A small network was shown many inputs. Here are its activations along a few directions, one row for each input.
Each table varies a few parts of the input and shows all the possible inputs, shuffled.
A made-up example of a description, with smaller parts first: line(6) and (point or ring(9) or (values(2) and ring(5))).
Shared parts are said once, and a part with two or three values counts as separate values.
In the rows, 128 means zero.

Other details of the inputs shift rows strongly along two fixed directions, in all tables alike. That doesn't count.

A family of inputs:
R1: 136 129 131 122 139 128 128 120 122 135 120 125 122
R2: 112 124 128 132 126 133 121 138 141 119 125 151 119
R3: 136 116 125 64 130 50 129 98 76 139 149 112 234
R4: 124 129 113 138 140 138 121 109 117 137 145 139 115
R5: 112 124 130 135 126 131 120 139 145 119 127 151 122
R6: 120 121 131 127 133 127 123 140 147 118 114 138 121
R7: 119 129 120 138 104 129 128 152 136 110 126 135 121
R8: 133 128 130 130 118 132 137 150 142 114 115 118 119
R9: 116 120 141 123 127 123 123 154 159 111 105 144 124
R10: 136 130 103 150 127 130 130 118 125 127 139 109 119
R11: 129 126 140 121 133 134 129 139 139 125 108 131 114
R12: 139 140 121 148 113 141 136 118 115 139 145 104 126
R13: 134 128 116 134 147 132 121 110 122 136 132 129 113
R14: 132 134 132 144 135 141 130 107 124 146 144 119 127
R15: 121 123 137 117 131 128 124 147 144 116 107 143 116
R16: 129 115 158 45 111 49 135 140 98 121 113 121 233
R17: 116 128 131 123 126 131 120 139 132 120 119 155 114
R18: 133 130 128 135 112 129 136 148 140 116 112 114 120
R19: 135 127 123 139 144 134 128 109 128 140 133 117 123
R20: 152 132 76 163 153 135 130 70 96 153 180 92 124
R21: 121 127 118 132 135 130 121 117 122 132 140 141 125
R22: 123 133 150 125 122 143 131 142 137 128 115 135 118
R23: 127 124 139 132 134 131 128 136 149 125 113 128 121
R24: 157 143 89 168 144 150 136 62 84 167 190 84 126
R25: 125 134 150 124 123 146 131 141 134 129 115 135 113
R26: 127 136 150 121 123 141 130 139 129 130 114 137 114
R27: 116 126 126 128 107 129 130 163 143 103 122 143 121
R28: 122 131 149 128 121 141 130 139 138 129 119 133 121
Description of these inputs: line(4) and (values(2) or line(5)).
Q: Changing only the line(4) part turns R17 into R1. The same change can be made to R2. Which row results?
A: R19
Q: Start at R14 and move only the line(5) part, one step at a time. The first step leads to R28. Which rows follow, in order?
A: R22, R25, R26
Q: Change only the values(2) part in R24. List by row number the other rows that result.
A: R12

A family of inputs:
R29: 138 134 130 159 145 166 123 110 140 145 134 120 88
R30: 119 120 163 90 96 103 139 193 151 92 78 138 149
R31: 135 132 139 104 135 104 127 100 94 148 148 118 172
R32: 136 122 151 72 107 76 140 151 113 117 109 122 189
R33: 125 140 131 163 147 171 121 110 136 146 142 141 92
R34: 122 132 129 130 129 144 125 138 133 125 125 151 103
R35: 111 130 151 138 124 165 127 160 162 114 96 148 74
R36: 123 113 104 151 181 150 117 107 155 128 140 144 90
R37: 115 130 137 132 132 147 126 126 132 135 129 144 116
R38: 119 127 120 143 119 133 123 132 135 120 134 146 117
R39: 126 120 163 75 109 82 141 146 119 124 107 118 196
R40: 134 128 120 134 128 140 129 136 130 123 120 123 110
R41: 138 126 109 116 118 99 132 113 104 132 155 100 178
R42: 116 117 145 72 103 78 131 150 105 113 120 147 194
R43: 111 130 133 152 110 155 126 172 168 101 109 143 82
R44: 133 133 122 147 119 131 137 135 142 120 121 116 116
R45: 131 132 126 126 132 138 126 132 123 126 123 134 106
R46: 147 128 117 98 131 100 132 107 93 140 143 111 166
R47: 142 124 81 148 184 105 103 31 83 178 168 115 147
R48: 97 116 157 98 84 103 128 192 156 90 101 161 157
R49: 131 135 109 158 142 159 125 118 124 132 135 127 80
R50: 123 133 163 149 124 163 132 161 176 120 93 136 82
R51: 150 137 78 153 150 118 126 51 73 162 190 95 145
R52: 139 127 114 123 117 97 138 114 107 134 153 94 182
R53: 133 131 120 156 143 167 128 110 137 143 131 117 86
R54: 133 130 117 140 121 135 128 134 138 118 125 121 113
Q: Describe the family of inputs behind these rows.
A: values(2) or (line(4) and line(6))
Q: Start at R31 and move only the line(6) part, one step at a time. The first step leads to R35. Which rows follow, in order?
A: R45, R49, R51, R43
Q: Which other rows belong to the same alternative as R36? List them by row number.
A: R47
